Each row below holds a small network's activations on one record, seen along a few directions.
After each row come some of the record's fields: M, L, N, H.
Other fields move the rows too, some of them a lot.
In the rows, 500 means zero.
Strong random noise was added to every row along 2 fixed directions; ignore it. To show where, here is one row again and again, with new noise each time:
[537 452 751 477 348 540 263 506 567 691 392 618 623 395 435 379 501 465 548]
[417 455 392 445 580 430 802 546 455 337 689 367 214 438 686 609 790 478 570]
[554 445 748 482 377 535 277 519 563 658 409 586 609 412 448 360 501 463 528]
[534 444 673 477 433 510 392 532 539 576 475 525 520 426 503 402 561 465 527]

[656 539 456 399 540 455 606 642 551 475 634 280 467 535 508 527 462 411 426] : M: m5 / L: l2 / N: n1 / H: h2
[656 506 479 578 540 394 514 563 462 422 451 308 478 579 653 488 425 542 334] : M: m4 / L: l2 / N: n1 / H: h2
[630 532 496 499 408 449 396 568 484 567 444 422 617 585 589 562 407 485 437] : M: m4 / L: l2 / N: n1 / H: h2
[674 494 582 465 433 520 371 637 471 502 512 357 627 529 523 557 350 394 414] : M: m4 / L: l1 / N: n1 / H: h2
[336 566 520 420 433 589 596 510 459 560 548 582 635 361 404 537 520 368 673] : M: m5 / L: l2 / N: n2 / H: h1
[668 514 378 515 526 411 571 650 395 374 615 256 522 609 635 590 481 464 374] : M: m4 / L: l2 / N: n1 / H: h2
[316 539 432 507 385 441 540 384 535 609 381 662 385 377 513 713 569 539 611] : M: m4 / L: l1 / N: n2 / H: h2
[361 556 228 525 466 405 768 464 467 457 544 512 329 423 627 817 684 544 599] : M: m4 / L: l1 / N: n1 / H: h2
[570 428 769 549 611 572 265 518 574 525 350 436 579 553 439 157 392 523 371] : M: m6 / L: l2 / N: n1 / H: h1
[347 451 427 478 670 499 738 514 479 293 641 346 187 477 565 584 712 462 559] : M: m4 / L: l1 / N: n2 / H: h1
[647 527 524 551 420 408 403 576 472 547 429 398 560 516 597 570 425 525 386] : M: m4 / L: l1 / N: n1 / H: h2
[489 488 511 460 575 497 530 546 442 439 571 367 387 434 599 511 630 508 507] : M: m3 / L: l1 / N: n1 / H: h1
[476 518 450 549 427 447 527 497 451 425 580 473 506 547 556 471 460 598 443] : M: m2 / L: l2 / N: n2 / H: h2
[572 531 383 516 539 333 646 564 423 375 521 261 314 584 749 644 543 527 376] : M: m4 / L: l2 / N: n1 / H: h2
[530 451 556 519 653 523 581 568 497 330 532 271 379 543 559 420 548 468 427] : M: m4 / L: l2 / N: n1 / H: h1
[391 463 550 449 560 568 506 536 460 474 613 506 382 461 398 512 648 407 574] : M: m1 / L: l1 / N: n2 / H: h1
[593 515 380 588 627 541 593 454 615 528 584 458 502 654 499 483 445 571 492] : M: m5 / L: l2 / N: n1 / H: h2
[603 411 494 536 561 653 397 497 550 513 480 527 591 578 318 228 422 483 357] : M: m5 / L: l2 / N: n2 / H: h2
[499 506 345 451 545 562 606 627 456 427 702 471 563 536 457 633 578 386 549] : M: m1 / L: l1 / N: n2 / H: h2
[434 585 338 484 549 513 666 550 467 382 584 488 403 399 568 716 590 513 581] : M: m2 / L: l1 / N: n1 / H: h2
[413 264 512 595 677 585 611 455 501 362 434 731 434 562 369 192 544 658 441] : M: m5 / L: l1 / N: n2 / H: h2
[409 539 285 541 504 447 662 430 486 528 478 549 519 525 614 585 549 608 536] : M: m6 / L: l2 / N: n1 / H: h2
[609 506 525 572 387 345 452 510 565 578 478 515 521 468 645 524 510 539 461] : M: m3 / L: l1 / N: n1 / H: h2
[635 471 623 523 548 478 365 584 553 476 442 385 525 568 563 409 373 478 361] : M: m4 / L: l1 / N: n1 / H: h2
[473 422 657 574 624 538 389 431 534 484 387 515 493 560 434 203 460 555 450] : M: m6 / L: l2 / N: n2 / H: h1
[562 508 483 519 422 438 504 577 494 618 511 475 439 470 657 613 407 568 566] : M: m3 / L: l1 / N: n1 / H: h2
[634 497 520 468 421 548 389 619 455 492 562 413 668 534 441 581 379 359 475] : M: m4 / L: l1 / N: n2 / H: h2
[427 441 574 535 458 568 292 428 527 733 349 858 730 491 330 308 435 630 500] : M: m5 / L: l2 / N: n1 / H: h2
[409 521 326 537 589 418 695 435 512 447 468 501 394 539 666 540 567 603 488] : M: m6 / L: l2 / N: n1 / H: h2
[408 479 495 490 516 596 478 498 451 489 595 532 551 488 319 473 585 404 588] : M: m1 / L: l2 / N: n2 / H: h1
[465 599 326 521 498 494 665 528 456 485 578 574 730 475 496 524 457 406 586] : M: m5 / L: l2 / N: n2 / H: h2
[399 494 411 408 463 559 614 542 423 475 668 572 420 418 412 742 596 358 631] : M: m1 / L: l1 / N: n2 / H: h2
[463 565 364 457 369 405 557 532 449 555 534 467 436 477 625 805 590 480 545] : M: m4 / L: l1 / N: n1 / H: h2
[408 423 416 545 478 512 576 450 562 440 569 546 557 476 408 370 430 552 572] : M: m2 / L: l2 / N: n2 / H: h2
[637 461 528 613 569 458 357 488 501 439 429 482 567 609 462 269 359 501 388] : M: m4 / L: l2 / N: n2 / H: h2
[562 491 715 491 398 501 254 562 499 610 412 421 535 474 473 490 474 450 472] : M: m4 / L: l1 / N: n1 / H: h1
[643 489 486 546 512 565 553 535 478 513 686 483 750 613 341 423 341 426 436] : M: m5 / L: l2 / N: n2 / H: h2
[530 465 680 567 517 521 348 525 534 513 404 432 482 454 438 396 497 486 451] : M: m4 / L: l1 / N: n1 / H: h1
[552 482 401 531 478 490 548 486 534 583 465 532 575 518 488 474 481 633 433] : M: m5 / L: l2 / N: n1 / H: h2
[564 480 385 549 700 472 676 510 503 307 543 356 432 609 641 416 482 533 389] : M: m6 / L: l2 / N: n1 / H: h2
[572 471 437 556 737 501 592 468 448 347 660 458 573 626 444 259 407 504 372] : M: m5 / L: l2 / N: n2 / H: h2

Here are new rows. What are their fields?
[418 473 663 446 516 494 412 530 518 518 482 400 312 465 547 527 586 455 487] : M: m4 / L: l1 / N: n1 / H: h1
[691 486 489 532 604 453 422 593 492 425 523 370 570 572 612 395 459 533 364] : M: m3 / L: l1 / N: n1 / H: h2
[607 543 462 522 394 429 454 585 471 560 478 423 588 507 591 650 472 508 444] : M: m4 / L: l1 / N: n1 / H: h2
[674 619 579 462 247 522 177 471 463 859 357 692 746 394 491 639 383 532 543] : M: m3 / L: l1 / N: n1 / H: h2
[584 542 428 489 597 430 733 639 341 348 790 438 526 506 489 619 506 358 485] : M: m5 / L: l1 / N: n2 / H: h2
[503 517 325 464 493 607 546 554 438 475 676 555 714 562 363 560 497 365 587] : M: m1 / L: l2 / N: n2 / H: h2
[449 444 428 416 639 661 639 593 377 294 795 365 508 527 341 493 596 293 591] : M: m1 / L: l2 / N: n2 / H: h1
[489 470 487 516 557 490 532 505 537 433 490 483 443 529 525 510 477 481 484] : M: m4 / L: l1 / N: n2 / H: h2
[422 512 610 403 368 499 443 496 458 601 435 432 407 436 555 661 552 456 553] : M: m4 / L: l2 / N: n1 / H: h1
[308 557 285 555 433 395 642 338 527 614 385 710 452 464 583 638 626 663 602] : M: m6 / L: l2 / N: n1 / H: h2
[433 519 526 511 387 549 381 394 574 690 325 714 690 443 433 499 405 553 572] : M: m6 / L: l2 / N: n1 / H: h2
[503 463 600 433 492 584 419 582 495 494 565 518 517 478 388 564 451 347 509] : M: m1 / L: l1 / N: n2 / H: h2
[615 483 649 504 381 518 261 526 538 623 370 535 642 498 470 451 318 452 461] : M: m4 / L: l1 / N: n1 / H: h2
[400 454 462 515 602 443 589 512 500 451 625 372 252 424 618 507 636 543 600] : M: m3 / L: l1 / N: n1 / H: h1
[549 557 466 426 399 510 401 522 486 619 465 549 595 412 552 648 504 511 543] : M: m3 / L: l1 / N: n1 / H: h2
[812 478 583 575 542 423 334 665 433 412 491 239 626 652 572 354 311 468 243] : M: m4 / L: l2 / N: n1 / H: h2
[580 466 632 541 394 579 213 476 559 635 379 660 731 511 326 372 302 430 527] : M: m4 / L: l1 / N: n2 / H: h2
[538 514 443 472 458 488 440 543 445 496 570 471 544 511 487 578 477 417 503] : M: m4 / L: l1 / N: n2 / H: h2
[600 431 723 450 575 574 318 572 454 425 515 308 502 551 443 305 400 378 405] : M: m4 / L: l2 / N: n2 / H: h1
[397 491 769 473 440 458 297 468 538 620 336 468 295 398 526 512 541 492 463] : M: m4 / L: l1 / N: n1 / H: h1
